These are the activations of a small neural network, seen along a few directions. Each row is one input.
Each table varies a few parts of the input and shows all the possible inputs, shuffled.
Descriptions start from the smaller parts, as in this example, which fits no table here: one of 4 places along a line, together with either a single point or one of 11 places around a ring or (one of 3 separate values, together with one of 5 places around a ring).
Shared parts are said once, and a part with two or three values counts as separate values.

Rows:
r1: [ -8  13 -11  17   0  -3  18  32   3   3  36 -48  35  -9  30  23 -39]
r2: [-21  11 -17   6   7 -18   5  31  -4  -4  37 -31  31  -9  26  33 -32]
r3: [ 16  29  31  23 -45 -42   1 -13  12  -3  19 -37  19   2  22  -1 -15]
r4: [ 41 -34 -40  -3  -8  63  26 -61 -67   6 -69  54   0  11 -26  25 -35]
r5: [-52 -26 -11  15   5 -28  10  42  -4   1  30 -21  11  -9  18  38  -3]
r6: [-66  23  -6  -9   5 -52   8 -14  20   4  13 -21   1 -14  34   0 -11]
r7: [ 10 -72 -34   7  -9  53  30 -50 -67  11 -75  63 -20  12 -34  31  -6]
r8: [ 10  37  18  -2 -29 -20 -38 -27   4  -4  22 -12   1 -24   2 -47  33]
r9: [-29 -11  31  21 -40 -66  -7  -1   5  -4  13 -10  -5   1  10  15  21]
r10: [-79  -1  -3   0   1 -52  16  -9  20  11   6 -24  -7 -13  28  -3   5]
r11: [ -8  23  21  -2 -26 -28 -43 -21   3  -4  22   1 -11 -26   0 -37  47]
r12: [ 48  23  19  19 -21  10 -18  35 -10   4  44 -28  20  -8  -3 -10  15]
r13: [ 23 -48 -37  -2  -6  54  22 -55 -68   5 -69  67 -13  10 -28  34 -21]
r14: [  3  28  25  12 -38 -57 -11 -13   5  -9  20 -20  16   1  18  10  -8]
r15: [  54  -42   -6  -38   57   58   20   -8   46  -19 -104   83  -45   69
  -34    7  -13]
r16: [ 23  39  24   8 -36  -5 -25 -27  11   2  21 -29   5 -23   6 -57  26]
r17: [-21  -1  25   6 -30 -29 -35 -16   4   2  15  -3 -19 -25  -6 -41  62]
r18: [-47  36  -9  -9   3 -43  12 -21  21   5  13 -34  13 -13  36  -9 -25]
r19: [-15  14  28  13 -36 -66 -15  -7   4 -10  20  -6   3   0  16  19   6]
r20: [-39  -2 -14   6   9 -27   1  38  -5  -5  37 -18  19 -11  24  42 -18]
r21: [-51  -9  -6  -8  36  11  -9  45  -1   9  44 -19  -8 -25 -11 -14  29]
r22: [-39  15  -9 -17  39  11 -17  41  -2   3  51 -15  -1 -26  -5 -10  13]
r23: [  72  -29   -8  -38   55   67   24  -14   47  -18 -104   70  -32   70
  -32   -2  -27]
r24: [ 35  21  13   9 -14  -5 -31  35 -17  -3  45 -11  16 -10  -7   0  22]
r25: [  4 -16  19  18 -15 -15 -27  46 -17   3  38  -2  -4 -10 -15   6  52]
r26: [ -7  29  -6  -6  30  35   0  35   6  11  50 -44  15 -23   1 -30  -8]
r27: [  41  -61   -4  -22   53   57   28   -2   50  -10 -110   83  -47   67
  -44    4    5]
r28: [-20  27 -12 -17  37  19 -13  35  -1   4  51 -28  12 -24  -3 -19  -1]
r29: [  85  -28   -2  -28   48   82   37  -14   53  -12 -104   53  -28   71
  -28  -12  -34]
r30: [-34  37  -3   2  -4 -28  25 -20  28  11  12 -51  16 -13  39 -19 -32]
r31: [ 17   8  16   9 -11 -14 -35  41 -18  -3  45   2   3 -11  -9  10  36]
r32: [ 54 -33 -33   8 -16  78  39 -61 -60  12 -69  37   4  12 -23  15 -42]
The inputs of r14 and r3 match in every part but one. If r4 is changed in the same way as r14 into r3, which row does it become?
Answer: r32
Describe the family of inputs behind these rows.
Answer: one of 4 places along a line, together with either one of 2 separate values or one of 6 places around a ring
Which other rows agree with r21 in the place on the line of 4? List them by row number.
Answer: r5, r7, r9, r10, r17, r25, r27
Start at r1 and move only the place on the ring of 6, one step at a time. The first step leads to r26. Which rows follow, in order?
Answer: r12, r16, r3, r30
Start at r6 and move only the place on the ring of 6, one step at a time. The first step leads to r19. Which rows follow, in order?
Answer: r11, r31, r22, r20

Rows:
r33: [-10  54  33  -9 -30 -61 -55 -13  11 -13  53 -25   1 -29  20 -39  37]
r34: [ 27 -15 -22 -32  67  84  25  11   6   6 -38  28 -19  24 -33 -15 -21]
r35: [ 15 -60 -45  26 -44  38  41 -71 -92  12 -71  49   7   4 -12  61 -41]
r36: [ 70   5   0 -15  -4  39 -14 -48  26 -12 -74  63 -21  25 -26 -28  14]
r37: [  2  32  38  20 -21 -21 -39  50  -8   6  85 -38   8 -31  -6 -21  48]
r38: [-62  15  33   0 -18 -87 -12  11  40  -7  41 -48  -4  -7  32 -11  18]
r39: [-57  -6 -18  43 -82 -49   7 -39 -97  19  51 -43  35 -56  33  45 -18]
r40: [ 75 -22   2 -14  24  59 -13  10 -16  -9 -40  66 -20  31 -50   4  18]
r41: [-58  33   5 -17  37  -9 -10  47   0  11  84 -59   5 -34   6 -28   7]
r42: [ 27 -26 -33  -5  44  52  43  10  48  -4 -71  31   1  40   3  22 -42]
r43: [ 16 -32   4 -13  20  -2  24 -23  45 -11 -83  46 -26  51 -11   3  -6]
r44: [-45  22   3  17   5 -44   5  56  38   0  63 -70  32 -17  44   8 -13]
Describe the family of inputs behind these rows.
Answer: one of 2 separate values, together with either a single point or one of 5 places around a ring
The inputs of r43 and r38 match in every part but the choice among 2 separate values. If r35 is changed in the same way as r43 into r38, which row does it become?
Answer: r39
Which other rows does r33 become when the choice among 2 separate values takes its other values? List them by row number.
Answer: r36

Rows:
r45: [ -7 -15  18  32 -56 -36 -29 -21 -45 -12  42 -40  32 -30   2 -14  16]
r46: [-74   9 -36  13  -4 -19  29  12 -26  30  42 -49  21 -40  26  25 -23]
r47: [ 33 -39 -48 -22  12  87  15 -67 -62  -5 -71  64 -10   6 -36  14 -39]
r48: [ 43 -87 -19   0  18  79  37  -5  -3 -10 -89  57 -25  48 -35  33 -24]
r49: [-40  20  -6 -22  56  11   5  58  56   5  37 -39  -2  -6  12 -23  -1]
r50: [ -7  27 -25  20 -36 -25 -18  25 -61  19  64 -30  33 -43  28  29  14]
r51: [-26   6 -18 -23  44 -33  -1  26  72  -8 -27  18  -8  19  23  -1  16]
r52: [-14  24  29  16 -60 -56   7 -63 -26   3   4 -17   2  -8  28   2 -17]
r53: [ 79 -35  -3 -21  43  62  38 -21  -5   5 -98  71 -27  68 -51  -3 -10]
r54: [-48   9   1  15 -19 -46  25 -23  -3  -4   5 -10  15  -1  22  50 -54]
r55: [ 28  43  30  -3  21   9 -45  70  13 -10  70   3  -5 -13  -3   1  26]
r56: [ 11  31  33 -21 -12 -24 -15 -17  61  -5 -11 -12 -24  13   5 -51  25]
r57: [ 21   7  44  16  -9 -10 -47  26  29  -9  34 -15   0 -12 -21 -63  72]
Describe the family of inputs behind these rows.
Answer: either one of 3 separate values or (one of 2 separate values, together with one of 5 places around a ring)
Which of the alternatives is r46?
Answer: one of 2 separate values, together with one of 5 places around a ring
Which other rows does r45 become when the choice among 2 separate values takes its other values? List them by row number.
Answer: r57
